These are the activations of a small neural network, seen along a few directions. Each row is one input.
In each table, some parts of the input vary, and every possible input appears once, in random order.
Descriptions start from the smaller parts, as in this example, which fits no table here: ring(8) and (point or (values(2) and line(4)) or ring(9)).
Shared parts are said once, and a part with two or three values counts as separate values.
(in the rows, 128 means zero)

Other details of the inputs shift rows strongly along two fixed directions, in all tables alike. That doesn't count.
These rows show it; all are for the same input, with only those details redrawn:
[149 123 141 122 139 148 124 139  93 152 132 122]
[154 126 162  93 131 138 136 131  69 157 138 122]
[147 113  62 209 170 176  90 152 173 137 110 124]
[163 111  45 208 178 187  85 153 146 137 120 126]
[153 119  58 213 174 179  85 146 173 135 106 127]
[163 127 140 116 143 148 126 136  83 153 131 127]
[ 84 138 202 138  90 113 125 140 191 146  99  83]
[142 128 155 113 135 143 130 126  83 154 127 116]

Table:
R1: [ 56 142 167 120  66  60 122 116 224 146  97  98]
R2: [138 101 123 108 168 115 133 135  92 103 118 107]
R3: [ 67 144 194 142  93  87 131 137 196 160 101  88]
R4: [150 147 159 105  92 143 133 132  59 136 139 161]
R5: [133 123 149  96 149 177 119 113 113 135 135 137]
R6: [131 132 117 115 126  79 127 132 101 100 144 150]
R7: [140 150 142  96 122 106 128 127  66 172 155 148]
R8: [123 127 109 105 152  73 125 132 107 124 136 132]
R9: [147 161  92 109 126 103 159 116  85 103 163 142]
R10: [146 121 144  86 115 108 148 136  63  88 139 152]
R11: [127 118 135  98 164 157 129 123  99 159 152 154]
R12: [167  99 124 109 120 146 142 105  89 118 122 144]
R13: [139  88  27 200 178 141 105 137 187 142 109 138]
R14: [154 129 163  95 132 138 134 124  67 157 132 123]
R15: [141 106  69 203 170 213  82 119 182  98 125 162]
R16: [136 130 101 103 161 102 174 124 115 130 147 103]
R17: [132 129  69 197 147 149 140 116 195  71 118 102]
R18: [154 123 136  80  85 133 148 115  71 121 131 159]
R19: [123 105 137  95 167  82 148 135  80 126 127 120]
R20: [151 100 118 103 135 138 139 115 108 137 113 126]
R21: [ 91 143 212 148  71 115 125 122 199 122  89 100]
R22: [138 120  31 195 183 157 134 138 190  91 123  95]
R23: [ 67 142 169 124  47  70 121 113 204 126 107 114]
R24: [110 153  55 171 153 102 136 131 190 113 134 113]
R25: [135 134 165  83 101 170 132 123  78 120 157 179]
R26: [ 58 163 184 126  48  84 171 136 222  77 110  87]
R27: [120 143 145  72 130 136 123 112  78 159 164 163]
R28: [122 139 129 108 118 153 110 117  85 134 173 178]
R29: [134 151 124 134 104 120 111 129  85 148 150 157]
R30: [ 78 115 209 126  79  76 135 132 223  76  93  87]
- Changing only one part turns R4 into R26. The same change can be made to R29. Which row results? => R9
- What is each input in this table made of? => line(5) and ring(6)
- Change only the line(5) part in R12. List by row number the other rows that result. => R15, R17, R21, R30
- Change only the line(5) part in R2. List by row number the other rows that result. => R5, R14, R20, R22
